These are the activations of a small network on made-up records, seen along a few directions, one row for each record.
Each row is followed by the record's values for the fields DOZ, PIBIT, DANU, LIGIP, FENU, POGES.
Not every record has every field; a missing one is written none.
Other fields move the rows too, some of them a lot.
In the rows, 500 means zero.
Random noise pushes rows far along 10 fixed directions. That doesn't count. These rows show it; they differ only by the noise:
[437 500 638 452 434 396 565 454 348 592 711 418 482 531 560 516 490 376
 647 429 539 412 330 501 586 497 590 624 345 345 412]
[324 568 475 411 411 402 602 457 377 495 679 457 428 673 593 383 481 587
 501 405 485 547 320 527 445 504 468 574 521 478 456]
[422 516 333 465 502 479 573 567 439 500 572 478 458 649 506 493 499 514
 408 548 491 592 519 561 435 552 435 542 574 597 575]
[602 473 567 447 529 571 532 429 486 424 495 435 562 362 581 410 395 554
 488 622 543 386 546 447 530 635 553 428 457 501 520]
[436 656 525 376 352 504 537 375 463 521 525 322 504 452 690 293 376 431
 495 511 370 157 224 616 467 652 555 562 434 398 509]
[503 645 502 573 451 481 336 541 706 682 304 354 382 449 442 409 431 384
 569 541 392 292 572 637 536 423 601 353 382 557 436]
[485 425 327 406 556 626 614 529 434 531 438 515 348 611 542 353 363 664
 346 555 549 531 589 443 462 475 387 429 656 679 527]
[543 427 591 483 523 584 681 559 432 692 557 387 452 502 589 526 392 318
 547 588 543 279 528 424 686 507 573 576 472 567 447]
[494 331 444 601 569 592 488 663 551 642 768 611 416 718 607 592 511 455
 395 637 610 680 585 539 622 571 416 640 755 789 593]
[390 730 439 442 412 375 710 475 490 243 508 279 685 486 519 450 546 551
 487 565 370 504 506 521 339 697 546 448 407 502 539]
[550 377 574 421 640 493 667 546 294 411 448 534 542 507 412 524 397 748
 540 540 612 670 736 300 572 415 557 368 495 461 474]
[405 540 503 463 384 462 415 508 459 535 528 428 445 556 504 468 471 499
 589 426 426 500 368 619 459 462 542 512 429 379 496]

[624 529 670 485 518 642 557 420 594 504 266 411 555 250 649 382 320 538
 491 613 450 137 516 395 641 556 588 393 509 530 483]	DOZ is mozi, PIBIT is rize, DANU is goki, LIGIP is kufar, FENU is none, POGES is rep
[497 416 613 483 401 617 439 664 412 582 443 407 603 476 509 657 405 387
 640 491 340 409 437 638 590 469 641 592 485 300 602]	DOZ is none, PIBIT is none, DANU is raba, LIGIP is kat, FENU is gama, POGES is vug
[606 469 186 496 513 621 368 534 572 469 155 462 357 376 261 505 506 443
 450 495 484 531 666 569 275 387 434 312 394 508 550]	DOZ is none, PIBIT is none, DANU is tomuk, LIGIP is kufar, FENU is fotaf, POGES is rep
[535 290 355 352 404 629 467 390 261 227 370 455 414 331 263 563 561 590
 655 254 620 793 503 381 190 308 404 337 154 203 409]	DOZ is gigam, PIBIT is none, DANU is veke, LIGIP is lifi, FENU is none, POGES is puni
[453 553 485 563 465 454 259 319 684 352 496 554 345 438 409 269 577 717
 520 331 616 737 568 504 270 386 435 236 394 606 279]	DOZ is gigam, PIBIT is leb, DANU is veke, LIGIP is kufar, FENU is none, POGES is puni
[467 650 463 425 454 528 705 482 563 487 186 351 544 377 499 309 405 500
 419 453 360 201 571 450 392 474 523 362 453 571 379]	DOZ is mozi, PIBIT is leb, DANU is goki, LIGIP is lifi, FENU is fug, POGES is puni
[685 505 516 548 615 466 208 481 496 471 526 565 624 355 432 552 499 379
 471 661 595 483 630 663 514 679 625 490 439 373 640]	DOZ is none, PIBIT is none, DANU is tomuk, LIGIP is kufar, FENU is luvol, POGES is dizip
[342 414 235 467 426 565 706 640 416 601 533 455 380 731 464 591 566 354
 415 370 465 592 462 549 392 421 345 656 646 645 517]	DOZ is mozi, PIBIT is leb, DANU is raba, LIGIP is kufar, FENU is none, POGES is sazu
[443 558 314 624 434 563 679 632 713 476 487 351 470 584 470 626 650 372
 471 569 442 621 648 451 411 497 421 455 515 801 474]	DOZ is none, PIBIT is none, DANU is veke, LIGIP is kat, FENU is gama, POGES is rep
[592 553 597 567 656 361 153 530 531 579 427 643 535 471 367 492 420 574
 526 570 537 536 691 627 606 437 630 384 469 394 510]	DOZ is none, PIBIT is none, DANU is goki, LIGIP is kat, FENU is luvol, POGES is puni
[620 268 701 448 502 682 590 478 398 340 329 458 594 282 447 562 420 713
 658 451 561 557 589 242 570 384 555 363 400 319 442]	DOZ is mozi, PIBIT is rize, DANU is raba, LIGIP is kat, FENU is none, POGES is sazu
[475 506 436 420 493 481 545 464 399 564 434 481 431 495 434 474 436 466
 503 483 489 418 493 465 484 452 499 476 434 441 466]	DOZ is mozi, PIBIT is leb, DANU is goki, LIGIP is kat, FENU is none, POGES is rep
[616 596 462 555 711 332 460 625 489 504 226 585 599 438 268 564 473 601
 472 635 461 545 847 517 555 421 625 338 502 504 557]	DOZ is none, PIBIT is none, DANU is raba, LIGIP is kufar, FENU is fotaf, POGES is rep
[542 734 316 540 457 413 515 372 685 549 532 336 536 407 582 446 607 156
 359 649 389 175 366 630 427 757 417 611 393 624 565]	DOZ is mozi, PIBIT is none, DANU is veke, LIGIP is lifi, FENU is none, POGES is sazu
[426 591 220 465 390 614 823 493 605 514 445 308 414 530 612 424 603 248
 320 498 401 263 407 472 349 586 328 585 488 755 498]	DOZ is gigam, PIBIT is rize, DANU is veke, LIGIP is lifi, FENU is fotaf, POGES is rep
[454 507 155 388 465 451 580 357 357 648 693 423 247 580 486 445 625 125
 392 423 653 342 296 536 348 543 283 700 297 563 418]	DOZ is gigam, PIBIT is rize, DANU is goki, LIGIP is kat, FENU is none, POGES is rup
[521 477 184 614 575 331 366 539 582 384 578 579 463 536 223 720 803 362
 434 486 666 899 696 581 268 510 350 470 356 611 583]	DOZ is mozi, PIBIT is rize, DANU is tomuk, LIGIP is kufar, FENU is none, POGES is rep
[390 608 574 534 408 292 435 612 418 580 510 409 612 570 364 721 625 280
 690 362 356 443 413 689 529 417 659 647 314 253 506]	DOZ is gigam, PIBIT is rize, DANU is raba, LIGIP is kat, FENU is none, POGES is sazu
[533 546 429 502 431 536 386 366 605 418 485 456 509 359 520 385 521 432
 476 518 497 421 455 592 356 635 485 452 427 518 495]	DOZ is mozi, PIBIT is leb, DANU is goki, LIGIP is kufar, FENU is none, POGES is rep
[547 552 706 651 379 533 170 460 773 409 599 551 633 396 646 490 550 582
 572 540 403 548 398 655 534 637 601 479 566 463 553]	DOZ is none, PIBIT is none, DANU is veke, LIGIP is lifi, FENU is luvol, POGES is rep
[543 586 526 421 411 450 571 301 515 572 440 359 405 330 527 426 498 327
 592 448 507 222 302 413 520 464 470 473 226 384 373]	DOZ is mozi, PIBIT is rize, DANU is veke, LIGIP is lifi, FENU is none, POGES is rep
[411 436 498 482 321 663 554 501 519 327 518 472 531 498 597 466 534 624
 513 336 424 607 362 510 324 513 464 520 590 451 496]	DOZ is none, PIBIT is none, DANU is kom, LIGIP is kufar, FENU is fug, POGES is rep
[577 452 749 748 462 580 363 686 781 385 521 478 756 375 466 758 633 441
 632 602 478 660 691 542 573 590 661 435 542 558 525]	DOZ is mozi, PIBIT is rize, DANU is kom, LIGIP is lifi, FENU is fug, POGES is dizip
[388 555 367 509 416 586 755 520 616 288 415 371 481 520 519 435 535 657
 441 483 456 640 613 347 345 518 381 347 578 746 440]	DOZ is mozi, PIBIT is none, DANU is goki, LIGIP is lifi, FENU is none, POGES is rep
[405 616 567 411 451 491 554 476 485 520 315 500 538 550 654 314 340 716
 420 430 263 293 338 573 490 473 508 513 679 419 525]	DOZ is none, PIBIT is none, DANU is veke, LIGIP is kufar, FENU is fug, POGES is sazu
[674 461 657 600 683 379 255 491 464 596 546 629 595 362 393 577 511 354
 570 566 638 452 677 562 646 504 655 506 369 405 478]	DOZ is gigam, PIBIT is none, DANU is goki, LIGIP is kufar, FENU is none, POGES is puni
[360 589 677 664 435 288 300 690 634 675 560 583 528 685 413 688 586 494
 677 408 359 668 470 637 686 294 589 560 554 450 480]	DOZ is mozi, PIBIT is rize, DANU is goki, LIGIP is kat, FENU is none, POGES is vug
[283 628 392 544 412 339 657 558 482 550 738 427 400 728 468 502 651 326
 517 332 514 587 413 523 406 426 464 632 459 628 326]	DOZ is none, PIBIT is none, DANU is raba, LIGIP is kat, FENU is fotaf, POGES is puni
[637 428 485 355 616 558 611 423 303 227 346 508 647 352 450 462 428 767
 441 540 553 523 630 348 423 560 493 386 460 364 594]	DOZ is gigam, PIBIT is rize, DANU is tomuk, LIGIP is kat, FENU is none, POGES is sazu
[601 298 429 298 590 585 497 322 203 603 746 693 447 514 707 357 371 456
 257 551 639 294 188 521 534 693 366 756 644 407 602]	DOZ is mozi, PIBIT is leb, DANU is veke, LIGIP is kat, FENU is fotaf, POGES is rup
[594 367 443 314 544 705 541 410 329 465 365 554 468 391 581 381 318 623
 383 491 508 364 428 461 473 539 457 505 549 353 578]	DOZ is none, PIBIT is none, DANU is veke, LIGIP is lifi, FENU is fug, POGES is rep
[485 679 635 699 581 426 505 643 840 559 385 424 536 537 471 470 488 520
 515 665 414 458 812 490 656 485 639 329 578 788 417]	DOZ is none, PIBIT is none, DANU is goki, LIGIP is kat, FENU is fotaf, POGES is rep
[403 499 625 587 493 496 607 583 573 706 513 529 383 654 559 439 479 501
 519 380 460 431 507 447 644 318 549 510 613 643 344]	DOZ is none, PIBIT is none, DANU is veke, LIGIP is lifi, FENU is fotaf, POGES is rep
[572 432 508 601 330 777 447 367 859 425 643 341 425 334 743 323 524 361
 442 572 575 365 398 449 419 738 389 472 513 807 411]	DOZ is mozi, PIBIT is none, DANU is raba, LIGIP is kat, FENU is none, POGES is rup
[564 518 527 432 670 342 405 635 192 513 415 637 684 582 378 668 408 554
 465 616 473 531 562 623 626 517 637 578 552 217 749]	DOZ is mozi, PIBIT is rize, DANU is tomuk, LIGIP is lifi, FENU is none, POGES is dizip
[374 839 531 514 522 307 490 537 605 697 354 470 450 684 515 313 411 544
 434 558 302 268 525 646 575 446 591 459 626 627 485]	DOZ is gigam, PIBIT is leb, DANU is kom, LIGIP is lifi, FENU is none, POGES is rep
[351 543 582 566 502 421 644 609 546 526 417 518 481 652 389 479 549 652
 550 357 432 660 667 417 514 288 564 374 576 605 342]	DOZ is mozi, PIBIT is leb, DANU is veke, LIGIP is lifi, FENU is fotaf, POGES is rep
[558 501 349 498 594 543 716 679 411 386 251 382 650 465 290 666 489 449
 473 622 450 532 846 449 446 521 572 396 439 529 594]	DOZ is none, PIBIT is none, DANU is raba, LIGIP is kat, FENU is none, POGES is rep
[469 693 648 449 522 151 369 178 482 604 722 556 393 442 594 242 510 549
 519 412 589 300 257 473 567 515 496 535 309 377 305]	DOZ is mozi, PIBIT is none, DANU is goki, LIGIP is kat, FENU is luvol, POGES is sazu
[506 598 461 385 530 386 598 455 258 564 484 484 585 513 530 526 435 368
 467 538 404 274 343 584 537 574 550 658 447 285 607]	DOZ is none, PIBIT is none, DANU is veke, LIGIP is kufar, FENU is none, POGES is rep
[434 331 292 462 511 705 553 633 412 504 580 578 407 704 529 564 493 514
 340 528 526 678 555 605 421 528 381 618 741 641 621]	DOZ is gigam, PIBIT is leb, DANU is veke, LIGIP is lifi, FENU is fug, POGES is rep
[480 516 459 348 425 709 597 521 386 344 326 412 653 469 592 370 319 622
 406 570 332 319 485 595 388 669 573 486 640 443 647]	DOZ is gigam, PIBIT is leb, DANU is raba, LIGIP is kat, FENU is none, POGES is rep
[521 594 237 486 694 339 791 526 433 600 561 495 490 606 423 534 592 283
 278 675 618 405 687 416 525 604 384 597 492 755 540]	DOZ is mozi, PIBIT is rize, DANU is raba, LIGIP is kat, FENU is none, POGES is rep

Here are new rows. What are their fields?
[525 403 537 437 401 538 503 454 371 335 621 493 664 406 541 680 600 420
 577 461 468 568 317 520 437 585 472 662 382 280 615]	DOZ is gigam, PIBIT is rize, DANU is veke, LIGIP is lifi, FENU is none, POGES is vug
[462 570 529 483 475 484 249 639 477 499 215 578 585 555 429 501 355 751
 518 507 274 518 468 699 555 401 592 411 647 272 696]	DOZ is mozi, PIBIT is rize, DANU is raba, LIGIP is kat, FENU is none, POGES is rep
[400 664 537 412 439 425 501 388 408 484 707 515 534 621 726 345 458 563
 407 534 427 329 175 635 512 677 476 683 618 443 597]	DOZ is gigam, PIBIT is rize, DANU is kom, LIGIP is kat, FENU is none, POGES is rep
[330 763 436 342 445 259 546 283 345 123 556 460 657 493 520 255 518 783
 440 362 452 622 375 547 200 633 487 425 423 308 466]	DOZ is none, PIBIT is none, DANU is goki, LIGIP is kufar, FENU is luvol, POGES is puni
[458 588 459 465 370 554 395 439 621 461 444 451 467 483 597 389 463 538
 477 500 402 390 341 600 441 568 462 474 522 517 537]	DOZ is mozi, PIBIT is rize, DANU is goki, LIGIP is kat, FENU is none, POGES is rep
[600 380 760 696 501 476 286 528 652 613 844 588 642 368 614 725 630 178
 606 551 566 461 412 583 729 632 607 730 501 458 529]	DOZ is mozi, PIBIT is none, DANU is goki, LIGIP is kufar, FENU is fotaf, POGES is vug
[464 488 583 637 427 572 232 653 765 616 265 562 404 552 473 477 437 662
 584 443 369 603 565 600 585 291 525 346 669 565 518]	DOZ is mozi, PIBIT is rize, DANU is raba, LIGIP is kufar, FENU is none, POGES is rep
[639 373 649 532 474 649 461 440 562 396 587 466 620 299 588 514 468 460
 563 581 582 436 496 440 564 672 555 480 457 467 517]	DOZ is mozi, PIBIT is none, DANU is raba, LIGIP is kat, FENU is none, POGES is rep
[599 489 608 465 515 571 432 488 529 418 427 543 679 397 611 519 432 605
 451 608 408 443 431 507 584 645 513 517 618 438 642]	DOZ is mozi, PIBIT is rize, DANU is veke, LIGIP is lifi, FENU is none, POGES is rup
[402 566 438 471 301 581 506 496 587 372 405 368 522 445 548 497 531 505
 543 441 346 479 356 552 376 542 447 468 487 466 541]	DOZ is mozi, PIBIT is rize, DANU is goki, LIGIP is lifi, FENU is none, POGES is rep
[487 672 650 602 569 361 474 459 671 380 496 545 670 469 587 364 505 717
 431 616 465 514 585 492 568 620 561 414 637 625 528]	DOZ is mozi, PIBIT is rize, DANU is raba, LIGIP is kufar, FENU is none, POGES is rep
[594 300 766 491 493 663 673 480 406 561 651 446 535 345 694 549 410 356
 601 526 601 297 462 351 700 583 596 628 476 461 418]	DOZ is none, PIBIT is none, DANU is goki, LIGIP is kufar, FENU is fug, POGES is rep
[473 590 408 540 525 352 494 457 601 758 495 539 310 592 471 470 596 396
 448 439 510 417 457 473 575 330 397 548 476 616 382]	DOZ is mozi, PIBIT is rize, DANU is veke, LIGIP is lifi, FENU is luvol, POGES is sazu
[402 377 519 644 389 544 345 603 631 616 548 571 333 621 437 580 617 465
 605 279 487 706 458 566 478 270 481 496 504 532 397]	DOZ is none, PIBIT is none, DANU is veke, LIGIP is lifi, FENU is fotaf, POGES is rep
[515 497 600 337 528 446 355 268 336 624 462 633 347 468 569 168 280 711
 488 375 567 285 281 468 563 395 516 450 478 276 409]	DOZ is mozi, PIBIT is none, DANU is raba, LIGIP is kat, FENU is none, POGES is rep
[596 318 453 463 496 698 426 357 482 331 711 548 476 374 631 449 499 504
 401 575 717 548 439 441 413 735 394 510 514 594 523]	DOZ is mozi, PIBIT is rize, DANU is goki, LIGIP is kat, FENU is none, POGES is dizip
[634 494 277 459 613 454 714 403 399 364 593 483 586 392 456 588 628 350
 350 624 643 510 614 385 395 685 408 549 366 562 545]	DOZ is none, PIBIT is none, DANU is veke, LIGIP is lifi, FENU is luvol, POGES is rep
[588 743 538 646 748 118 338 394 616 687 870 686 577 591 615 470 647 269
 327 741 618 330 501 654 716 771 511 707 540 688 581]	DOZ is gigam, PIBIT is rize, DANU is veke, LIGIP is lifi, FENU is none, POGES is rep
[335 686 325 380 417 363 681 512 322 571 302 346 496 567 393 478 481 367
 487 395 331 315 370 594 386 418 522 563 388 334 510]	DOZ is mozi, PIBIT is rize, DANU is raba, LIGIP is kufar, FENU is none, POGES is rep
[428 457 275 557 437 516 522 571 508 603 613 454 357 610 440 632 633 244
 507 436 552 612 495 578 418 449 411 626 453 575 476]	DOZ is none, PIBIT is none, DANU is goki, LIGIP is kufar, FENU is luvol, POGES is rep
[394 495 524 539 543 368 692 587 424 828 550 503 291 686 421 612 570 287
 598 315 557 448 518 415 655 170 478 614 421 590 284]	DOZ is gigam, PIBIT is rize, DANU is veke, LIGIP is kufar, FENU is none, POGES is vug
